These are the activations of a small network on made-up records, seen along a few directions, one row for each record.
Each row is followed by the record's values for the fields ZOLAF, VIME, TEGEL, FUS, VEZIV, MEZUM.
A field that a record lacks is written none.
The largest differences between rows may come from other fields.
In the rows, 500 means zero.
Random noise pushes rows far along 9 fixed directions. That doesn't count. These rows show it; they differ only by the noise:
[464 539 451 532 432 744 699 600 439 662 517 437 602 532 529 482 597 399
 433 744 514 646 671]
[506 701 540 624 568 592 545 579 608 682 421 566 582 539 590 430 633 387
 545 559 542 496 467]
[578 679 568 614 422 548 600 505 744 507 375 464 671 484 554 659 587 294
 329 354 529 501 620]
[471 528 524 314 444 473 656 535 491 620 636 393 643 545 697 487 324 732
 620 441 336 440 368]
[316 398 521 507 371 648 479 494 413 502 458 538 448 472 522 485 432 425
 579 649 545 370 637]
[467 479 449 586 624 564 525 652 487 564 473 469 531 618 496 420 574 403
 542 644 703 657 456]
[426 412 568 383 478 515 547 642 282 504 528 428 516 537 539 493 445 560
 365 622 544 522 649]
[488 549 545 664 548 401 480 569 667 446 424 541 588 639 525 444 525 443
 585 448 702 572 484]
[535 707 624 535 447 526 548 558 468 585 413 545 655 469 636 353 490 605
 473 612 383 459 798]
[469 674 629 600 329 527 699 524 660 668 636 516 637 662 693 450 489 585
 593 495 503 541 513]
[538 669 619 509 421 380 584 498 664 548 546 482 691 579 717 419 352 713
 642 371 409 450 498]

[504 433 540 219 548 367 543 485 463 445 562 388 418 405 563 705 418 546
 360 266 387 406 274] | ZOLAF=setug VIME=sasa TEGEL=buna FUS=nuza VEZIV=zolag MEZUM=none
[448 516 366 590 639 588 325 456 416 490 283 695 450 370 347 354 658 333
 600 658 478 424 637] | ZOLAF=sop VIME=tev TEGEL=buna FUS=nuza VEZIV=zolag MEZUM=none
[553 443 542 568 544 439 481 626 438 511 624 397 471 615 498 537 523 526
 359 470 640 620 531] | ZOLAF=setug VIME=teze TEGEL=buna FUS=dodov VEZIV=kul MEZUM=none
[588 417 502 377 706 364 406 652 372 370 380 357 607 493 510 482 368 613
 362 461 548 539 502] | ZOLAF=setug VIME=sulit TEGEL=notof FUS=dodov VEZIV=kul MEZUM=giv
[365 204 401 461 450 509 541 466 445 423 699 451 467 760 370 435 393 551
 588 646 785 696 351] | ZOLAF=sop VIME=tev TEGEL=notof FUS=dodov VEZIV=kul MEZUM=pozo
[424 375 699 474 429 357 453 614 281 385 529 521 308 515 450 661 555 434
 213 422 633 434 617] | ZOLAF=setug VIME=kuv TEGEL=notof FUS=dodov VEZIV=zolag MEZUM=dum
[538 525 584 319 544 653 299 542 230 651 534 389 364 365 614 402 329 612
 357 680 388 327 560] | ZOLAF=setug VIME=teze TEGEL=notof FUS=dodov VEZIV=zolag MEZUM=gimu
[637 591 267 625 647 450 275 316 807 340 214 536 600 319 403 453 475 384
 709 345 399 391 447] | ZOLAF=setug VIME=teze TEGEL=buna FUS=dodov VEZIV=zolag MEZUM=none
[452 272 379 600 491 577 283 380 592 254 436 430 359 489 512 347 149 500
 887 620 702 548 462] | ZOLAF=setug VIME=sasa TEGEL=notof FUS=nuza VEZIV=zolag MEZUM=gimu
[468 476 430 529 298 346 652 361 633 413 586 597 624 589 451 448 488 677
 678 457 413 598 533] | ZOLAF=setug VIME=teze TEGEL=notof FUS=nuza VEZIV=zolag MEZUM=pozo
[497 642 527 585 355 557 642 490 557 690 646 543 571 629 499 423 689 534
 464 589 428 578 552] | ZOLAF=setug VIME=teze TEGEL=buna FUS=dodov VEZIV=kul MEZUM=gimu
[464 436 596 622 507 420 391 545 555 473 563 517 406 643 471 566 509 458
 437 407 732 483 412] | ZOLAF=setug VIME=teze TEGEL=notof FUS=dodov VEZIV=kul MEZUM=none
[567 509 375 506 512 580 494 458 558 524 409 412 578 364 429 594 594 367
 413 438 359 454 564] | ZOLAF=setug VIME=teze TEGEL=buna FUS=dodov VEZIV=kul MEZUM=dum
[656 566 354 447 727 444 539 546 592 484 412 446 667 540 471 336 462 636
 641 565 475 679 404] | ZOLAF=setug VIME=sasa TEGEL=notof FUS=dodov VEZIV=kul MEZUM=none
[461 378 410 496 315 438 406 275 533 215 421 489 506 291 463 485 241 623
 705 465 334 355 763] | ZOLAF=setug VIME=kuv TEGEL=notof FUS=dodov VEZIV=zolag MEZUM=none
[348 363 518 392 438 381 583 490 423 398 467 630 542 521 413 519 478 571
 593 509 445 478 542] | ZOLAF=bozag VIME=sasa TEGEL=notof FUS=nuza VEZIV=zolag MEZUM=gimu
[431 462 605 560 413 510 545 536 491 545 594 564 557 747 483 423 490 540
 483 580 649 544 523] | ZOLAF=sop VIME=tev TEGEL=notof FUS=dodov VEZIV=kul MEZUM=giv
[320 288 320 346 303 514 613 329 463 313 346 635 702 393 257 607 529 534
 590 534 208 335 743] | ZOLAF=setug VIME=teze TEGEL=buna FUS=dodov VEZIV=kul MEZUM=none
[395 569 445 608 276 699 633 378 670 588 487 630 617 484 557 487 518 461
 712 573 354 414 621] | ZOLAF=setug VIME=tev TEGEL=buna FUS=nuza VEZIV=zolag MEZUM=none
[204 278 627 539 335 401 604 520 513 409 648 682 432 809 477 531 474 523
 668 518 768 497 282] | ZOLAF=setug VIME=sulit TEGEL=notof FUS=dodov VEZIV=zolag MEZUM=giv
[517 439 408 626 586 383 434 522 463 343 325 546 598 495 440 367 454 551
 719 549 525 600 708] | ZOLAF=sop VIME=kuv TEGEL=buna FUS=nuza VEZIV=zolag MEZUM=giv
[602 524 457 484 455 435 588 500 660 518 621 355 668 650 526 517 426 598
 458 424 489 652 414] | ZOLAF=setug VIME=teze TEGEL=notof FUS=dodov VEZIV=zolag MEZUM=gimu
[487 547 550 418 387 688 545 445 443 581 481 501 366 382 563 625 524 376
 391 581 468 412 527] | ZOLAF=setug VIME=kuv TEGEL=buna FUS=nuza VEZIV=zolag MEZUM=gimu
[537 703 468 510 594 377 655 464 691 616 458 687 563 513 500 575 790 421
 590 346 420 498 181] | ZOLAF=setug VIME=kuv TEGEL=buna FUS=nuza VEZIV=zolag MEZUM=pozo
[360 307 479 388 233 415 756 404 482 299 529 541 646 521 426 601 408 661
 574 471 312 529 742] | ZOLAF=setug VIME=sasa TEGEL=buna FUS=dodov VEZIV=zolag MEZUM=none
[284 370 532 351 508 466 628 574 293 494 491 676 389 533 334 611 744 384
 364 577 574 478 348] | ZOLAF=setug VIME=sulit TEGEL=notof FUS=dodov VEZIV=zolag MEZUM=gimu
[568 601 578 475 430 570 453 408 505 584 510 501 428 435 578 566 505 432
 370 453 453 396 525] | ZOLAF=sop VIME=teze TEGEL=buna FUS=nuza VEZIV=zolag MEZUM=dum
[443 380 445 434 302 400 663 404 574 404 595 502 568 550 334 714 592 450
 332 366 473 535 505] | ZOLAF=setug VIME=teze TEGEL=notof FUS=dodov VEZIV=kul MEZUM=pozo
[402 598 659 457 530 311 585 608 439 614 613 679 398 619 550 531 638 597
 540 385 505 455 258] | ZOLAF=setug VIME=kuv TEGEL=notof FUS=nuza VEZIV=zolag MEZUM=none
[581 446 401 379 682 355 479 570 393 554 597 315 536 505 506 504 461 619
 546 350 384 504 260] | ZOLAF=sop VIME=kuv TEGEL=notof FUS=dodov VEZIV=kul MEZUM=dum
[455 564 617 524 384 520 477 424 590 518 502 546 533 496 645 414 320 654
 665 487 388 322 597] | ZOLAF=setug VIME=sasa TEGEL=buna FUS=dodov VEZIV=kul MEZUM=none
[634 505 426 524 586 431 439 421 563 290 404 357 587 407 504 447 345 589
 538 427 523 611 617] | ZOLAF=sop VIME=sulit TEGEL=buna FUS=dodov VEZIV=kul MEZUM=none
[529 579 545 554 403 586 449 440 462 452 438 523 401 354 564 511 473 474
 498 545 447 434 727] | ZOLAF=setug VIME=kuv TEGEL=buna FUS=nuza VEZIV=zolag MEZUM=none
[414 544 482 481 538 522 743 667 354 669 585 582 571 592 497 478 739 525
 468 614 446 587 494] | ZOLAF=setug VIME=sulit TEGEL=buna FUS=dodov VEZIV=kul MEZUM=none
[365 498 633 438 429 467 482 496 384 492 393 748 457 491 404 502 659 450
 365 519 433 286 576] | ZOLAF=setug VIME=tev TEGEL=notof FUS=dodov VEZIV=zolag MEZUM=dum
[556 586 543 468 462 259 491 468 517 461 523 569 638 538 500 360 446 778
 605 389 340 488 564] | ZOLAF=bozag VIME=teze TEGEL=notof FUS=dodov VEZIV=zolag MEZUM=gimu
[429 541 522 532 364 608 661 491 469 605 594 583 427 464 549 521 599 443
 516 589 441 515 605] | ZOLAF=setug VIME=sasa TEGEL=buna FUS=nuza VEZIV=zolag MEZUM=none
[374 452 537 480 568 407 492 581 331 543 484 660 501 572 463 356 549 644
 666 647 480 447 476] | ZOLAF=setug VIME=kuv TEGEL=notof FUS=dodov VEZIV=kul MEZUM=giv
[557 439 433 561 686 401 429 622 307 419 410 480 570 536 392 379 508 577
 480 620 542 626 700] | ZOLAF=sop VIME=kuv TEGEL=notof FUS=dodov VEZIV=kul MEZUM=none

Here are new rows. What are their fields?
[642 690 556 602 609 359 382 459 636 399 377 541 455 388 548 406 486 518
 554 386 479 484 531] | ZOLAF=setug VIME=sasa TEGEL=notof FUS=dodov VEZIV=zolag MEZUM=none
[545 695 657 487 353 738 591 458 604 675 573 469 435 424 641 654 514 339
 306 490 456 397 506] | ZOLAF=setug VIME=sasa TEGEL=notof FUS=dodov VEZIV=zolag MEZUM=none
[612 555 660 441 603 354 592 733 249 519 575 466 523 650 563 319 530 724
 285 673 540 776 688] | ZOLAF=setug VIME=sasa TEGEL=notof FUS=nuza VEZIV=zolag MEZUM=dum
[602 543 410 524 625 654 493 614 350 709 608 357 542 506 547 341 498 605
 487 733 437 625 556] | ZOLAF=setug VIME=teze TEGEL=notof FUS=dodov VEZIV=kul MEZUM=none
[597 532 359 474 638 662 458 506 495 545 444 374 482 398 561 371 400 506
 652 620 500 549 388] | ZOLAF=setug VIME=sulit TEGEL=notof FUS=dodov VEZIV=kul MEZUM=gimu
[531 520 497 700 663 317 307 546 635 497 538 516 498 644 503 378 499 574
 683 358 622 497 303] | ZOLAF=setug VIME=teze TEGEL=notof FUS=dodov VEZIV=kul MEZUM=none
[431 465 674 549 460 425 426 577 355 321 395 621 411 570 424 463 538 487
 277 626 730 522 769] | ZOLAF=setug VIME=sulit TEGEL=notof FUS=dodov VEZIV=kul MEZUM=none
[534 465 654 499 805 276 336 747 435 496 593 502 377 738 503 494 564 510
 339 371 844 579 130] | ZOLAF=setug VIME=tev TEGEL=notof FUS=dodov VEZIV=zolag MEZUM=none
[462 581 516 488 471 494 680 597 416 565 522 555 587 549 511 417 634 602
 483 603 424 586 645] | ZOLAF=setug VIME=sulit TEGEL=buna FUS=dodov VEZIV=kul MEZUM=none
[459 302 310 592 377 774 543 473 528 528 627 317 540 559 487 479 314 457
 676 720 585 676 525] | ZOLAF=setug VIME=teze TEGEL=notof FUS=dodov VEZIV=zolag MEZUM=giv
[623 749 466 559 749 259 372 488 648 590 339 664 708 590 466 195 602 699
 724 425 370 476 362] | ZOLAF=sop VIME=teze TEGEL=buna FUS=dodov VEZIV=kul MEZUM=gimu
[441 514 367 492 572 591 488 465 414 671 456 627 509 442 438 336 639 523
 677 697 355 418 453] | ZOLAF=setug VIME=teze TEGEL=buna FUS=dodov VEZIV=kul MEZUM=dum
[451 518 392 597 535 611 538 505 543 605 513 590 613 557 511 311 516 562
 758 674 447 528 471] | ZOLAF=setug VIME=tev TEGEL=notof FUS=dodov VEZIV=zolag MEZUM=none
[600 546 483 779 700 609 305 589 542 554 392 427 450 543 455 428 558 260
 475 612 794 616 524] | ZOLAF=sop VIME=kuv TEGEL=notof FUS=dodov VEZIV=kul MEZUM=giv
[473 616 528 614 249 568 676 398 527 571 633 579 495 478 618 447 519 611
 651 576 342 520 703] | ZOLAF=setug VIME=kuv TEGEL=buna FUS=nuza VEZIV=zolag MEZUM=none
[380 526 597 529 414 585 534 489 531 573 514 599 441 576 497 480 566 451
 506 610 552 445 549] | ZOLAF=setug VIME=sasa TEGEL=buna FUS=dodov VEZIV=kul MEZUM=none
[704 568 526 642 669 451 432 667 471 430 413 384 566 469 575 369 384 582
 468 531 566 682 757] | ZOLAF=setug VIME=sasa TEGEL=notof FUS=dodov VEZIV=zolag MEZUM=none
[417 526 669 552 574 371 503 683 330 582 484 651 465 629 430 508 742 458
 300 561 599 476 545] | ZOLAF=setug VIME=kuv TEGEL=notof FUS=dodov VEZIV=kul MEZUM=giv
[301 178 304 427 569 554 409 534 261 359 398 535 350 395 250 541 553 339
 589 671 574 487 486] | ZOLAF=setug VIME=kuv TEGEL=notof FUS=dodov VEZIV=zolag MEZUM=gimu
